A small network was shown many inputs. Here are its activations along a few directions, one row for each input.
Each table varies a few parts of the input and shows all the possible inputs, shuffled.
A made-up example of a description, with smaller parts first: one of 3 separate values, together with either a single point or one of 11 places around a ring or (one of 4 places along a line, together with one of 5 places around a ring).
Shared parts are said once, and a part with two or three values counts as separate values.
In the rows, 128 means zero.

Table:
row 1: [ 28 103 181 147 151  99 239 128 101  37 150 133  13  80 171 113  50  65
 249]
row 2: [178 141 118 156  97 130  69 126  93 179  94  63 167 121 130 122 163 145
  88]
row 3: [183 130  93 151  98 132  89 136  99 158 106 109 157 123 112 143 156 159
  71]
row 4: [201 170  44 141 115 129 117 155 116 150 110 173 179 125  93 138 144 166
  72]
row 5: [ 14  66 175 132 153 134 191 159  73 102 199 102  13 161 204  50  83  80
 122]
row 6: [ 21 107 217 118 135 115 246 144 134  33 172 135  20 107 180 115  50  80
 230]
row 7: [170 150  82 114 144 139 110 104 181 139 115 179 187 133  90 155 149 146
 126]
row 8: [ 13  94 225  97 121 122 216 162 126  52 197 135  20 148 192 100  74  79
 191]
row 9: [161 134 106 118 146 134  97 102 173 145 108 150 183 133  92 153 155 146
 129]
row 10: [146 133 134 115 141 130  68  82 157 162  94 100 173 123 103 150 152 140
 131]
row 11: [177 135 105 148 100 131  68 132  97 164  98  89 159 110 119 138 155 154
  74]
row 12: [201 156  61 149 103 133 115 149 117 145 113 161 176 120 108 138 150 162
  73]
row 13: [185 138  75 146 107 126 102 151 106 151 102 128 167 123 107 143 156 159
  72]
row 14: [ 22  79 222 100 127 119 199 174 108  84 206 125  17 169 198  76  85  63
 144]
row 15: [143 144 144 116 146 135  51  80 147 178  91  74 182 129 106 136 157 133
 148]
row 16: [178 170  68 103 150 137 118 106 181 149 116 192 192 132  74 151 141 157
 129]
row 17: [155 125 125 126 140 132  83  86 166 149 104 126 171 139  98 154 155 143
 127]
Question: Describe the family of inputs behind these rows.
Answer: either one of 5 places along a line or (one of 2 separate values, together with one of 6 places along a line)
Question: Which other rows does row 11 become when the choice among 2 separate values takes its other values? List them by row number.
Answer: row 10
Question: Which other rows does row 3 become when the choice among 2 separate values takes its other values? List them by row number.
Answer: row 17

Table:
row 18: [177 148  86 173  84 108 114 109 114 104 114 151 132  90 133 130 135 168
  86]
row 19: [179 164  81 106 121 134 162 127 161 146 124 173 179 139  88 151 148 158
 138]
row 20: [132 118 112 171 118 160 122 155  86 155 115  66 130 117 163 101 128 151
  77]
row 21: [163 179  87 119 116  91 114  68 160 134  79 135 164  73  94 156 146 125
 197]
row 22: [180 136  98 178  90  95 101 133 105  99  76  98 133  67 110 177 139 144
 133]
row 23: [ 95  99 210 106 114 119  95 112 123 139 103  43 121 125 162 146 140 104
 139]
row 24: [196 122  78 143 102 149 141 202 117 122 134 167 143 111 105 146 130 150
  36]
row 25: [180 188  76  80 138 121 139 141 158 161 141 207 169 133  77 125 111 134
 105]
row 26: [ 97 110 192 111 105 130  74  98 116 138 137  79 118 157 166 124 151 103
 144]
row 27: [ 48 103 157 129 130 126 202 131 115  53 163 130  43 104 159 129  72  81
 213]
row 28: [ 51  93 190 138 140 109 223 131 118  57 134 115  61  74 166 143  83  80
 220]
row 29: [182 129 111 175  89 128 122 109  97 139  99 130 129  68 120 171 130 140
 109]
row 30: [131 126 114 135 133 142 114 191  53 174 131  86 126 136 125  88 127 153
  66]
row 31: [ 67  91 146 108 142 148 243 196 136  77 188 187  46 146 159 113  68  83
 133]
row 32: [ 87 111 190 107 109 147 105 126 145 135 143  72 118 155 176 118 136 133
  94]
row 33: [168 187 108 126 127 134 117 101 144 140  91 154 177 105  85 165 125 134
 186]
row 34: [123 131 112 129 167 130  82  58 203 120 127 144 166 171 108 117 150 146
 150]
row 35: [141 131 106 131 142 152 113 215  65 174 145 114 131 141 131  83 120 128
  37]
row 36: [154 120 149 188 125 114 106 135  62 161  87  43 132 108 132 106 130 117
 141]
row 37: [ 92 117 153  76 118 137  94 174 134 145 172 119 110 192 151 108 139 104
  55]
row 38: [124 121 136 125 174 104  68  47 178 123  83 125 173 131 103 145 163 119
 194]
row 39: [ 64 118 181 132 143 114 219 126 139  71 193 151  35 101 169  79  73 110
 194]
row 40: [ 49  99 138 106 132 120 224 163 116  58 175 165  41 147 148 106  79 106
 165]
row 41: [121 131  90  77 185 117  81  97 189 163 154 203 157 175 102 116 141 122
  96]
row 42: [123 112 122 103 179 136 110  91 181 157 130 165 172 180  93 136 157 146
 124]
row 43: [126 131 149 119 185 139  69  65 168 147 106 134 166 146  86 143 136 124
 175]
row 44: [172 177  91 135 117 141 148  98 178 125 102 163 185 120 116 151 141 160
 150]
row 45: [141 122 116 177 114 138  98 124  56 155 112  71 128 125 156 111 140 117
 124]
row 46: [ 85  99 180  79 113 143 111 156 123 160 152  92 116 173 152 121 147 132
  77]
row 47: [192 129  79 160  86 116 129 156 101 109 129 159 140 125 104 132 155 170
  83]
Question: Describe the family of inputs behind these rows.
Answer: one of 5 places along a line, together with either a single point or one of 5 places around a ring
Question: The inputs of row 47 and row 18 match in every part but the place on the line of 5. If row 30 is changed in the same way as row 47 into row 18, which row does it become?
Answer: row 20
Question: Start at row 24 and move only the place on the ring of 5, one step at a time. The first step leads to row 35. Which rows follow, in order?
Answer: row 37, row 41, row 25
Question: Which other rows does row 44 become when the place on the line of 5 takes its other values? List them by row number.
Answer: row 19, row 21, row 25, row 33
Question: Which other rows agree with row 22 in the place on the line of 5? List them by row number.
Answer: row 21, row 23, row 28, row 36, row 38
Question: Which other rows does row 31 become when the place on the line of 5 takes its other values? List them by row number.
Answer: row 27, row 28, row 39, row 40

Table:
row 48: [ 86 139 150  64 141 124 195 147 164 103 176 199 107 163 137 110 107 106
 152]
row 49: [ 88 116 163  98 110 136 155 185  97 145 194 131  87 176 178  65 127 112
  81]
row 50: [198 136  98 149  93 130  48 135 104 175 111 108 174 138 106 140 176 172
  58]
row 51: [172 170  98 154  80 123 207 172 124  68 118 191 126  66 118 169  97 151
 160]
row 52: [ 61 114 103 107 175 124 202 137 138  78 167 191  74 140 135 113  80 104
 158]
row 53: [ 75  75 133 169 145 115 159 130  49 117 145  93  58 117 175  74 112  91
 133]
row 54: [ 83  95 222 101  89 134 118 147 118 133 154  70  99 164 183 117 144  98
 122]
row 55: [ 79 122 220  74 124 130 149 115 193  92 150 129 110 148 134 162 113  96
 202]
row 56: [181 146 107 180  42 128 173 207  53 102 129 121 106  81 159 131 116 151
  83]
row 57: [188 146  81 124 156 142 100 111 208 131 119 194 202 153  70 163 152 171
  95]
row 58: [ 72  88 220 145 113 116 110 111  98 105 123  43  73 115 175 110 118 108
 147]
row 59: [160 170  69 119 177 143 101  58 173 177  79 130 199 112  81 151 137 136
 160]
row 60: [201 163  83 126 125 125  80 105 179 133  99 179 191 118  65 187 148 156
 127]
row 61: [201 117  92 152 114 149  63 154 138 171 121 130 176 155 106 133 166 168
   5]
row 62: [ 63 112 216 113 148 106 144  73 173  72 115 103  87  99 132 148  96 109
 228]
row 63: [180 175  85 124 150 120  79  94 169 153  75 134 197 105  68 172 142 136
 170]
row 64: [164 139  83 144 139 152  64  95  98 216  84  66 181 121 118 112 158 140
  77]
row 65: [178 148 100 147 118 127  48 126  92 193  85  65 182 124 108 126 171 151
  99]
row 66: [ 67 102 125 140 181 104 197  92 124  82 136 158  73 107 132 112  89  93
 214]
row 67: [ 62  87 112 133 140 132 167 167  67 116 182 125  58 158 180  63 110 112
  88]
Question: The inputs of row 57 and row 61 match in every part but one. If row 60 is changed in the same way as row 57 into row 61, which row does it become?
Answer: row 50
Question: Describe the family of inputs behind these rows.
Answer: one of 2 separate values, together with either a single point or one of 4 places along a line or one of 5 places around a ring

Table:
row 68: [ 86 100 212 118  94 124 120 131 149  78 144  88  93 132 164 140 127 116
 156]
row 69: [ 80 100 160  98 146 132 182 161 142 106 185 178  77 165 143 106  99 114
 105]
row 70: [ 74 119 101 140 138 123 221 152  93  88 152 143  59 105 166 105  79  97
 159]
row 71: [235 170  72 126  74 156  58 175  91 233 101  92 228 154 115 131 199 161
  26]
row 72: [119 140 141 143 101 106 208 168 109  71 146 163  76  88 152 120  86 108
 162]
row 73: [204 140  40 131 151  97  34  90 147 157  63 161 213 122  48 169 185 171
  89]
row 74: [101 120 198 146 107 106 148 131  97 100 125  83  77  95 153 123 103  98
 183]
row 75: [215 162  53 164 108 142  35 124 102 188  81  97 197 113  93 126 161 210
  14]
row 76: [171 206 102  61 133 131  91  83 192 174  90 152 217 129  70 177 151 145
 179]
row 77: [ 43  91 174 119 166 124 142 107 115 122 162  93  72 153 174  71 113  79
 169]
row 78: [250 129  54 176 115 143  49  98 133 186  76 142 219 113  73 178 188 161
  62]
row 79: [ 54  88 202 101 154 134 110 124 151 108 166  99  82 161 160 104 115  88
 141]
row 80: [187 163  86 150 170 154 107  75 201 150  77 142 215 114  66 166 136 172
 152]
row 81: [ 55 100 159 144 146 122 161 114  81 117 129  65  62 112 169 107  95  87
 180]
row 82: [ 65 102 128 113 158 128 202 147 104 109 186 175  68 152 157  75  99 104
 142]
row 83: [109 117 166 118  87 127 180 171 141  60 163 173  92 140 146 147 111 137
 131]
Question: Describe the family of inputs behind these rows.
Answer: either one of 6 places along a line or (one of 2 separate values, together with one of 5 places around a ring)
Question: Start at row 82 and move only the place on the ring of 5, one step at a time. The first step leads to row 69. Which rows follow, in order?
Answer: row 83, row 72, row 70
Question: Start at row 76 and move only the place on the line of 6, one step at a time. The first step leads to row 80. Which rows follow, in order?
Answer: row 73, row 78, row 75, row 71
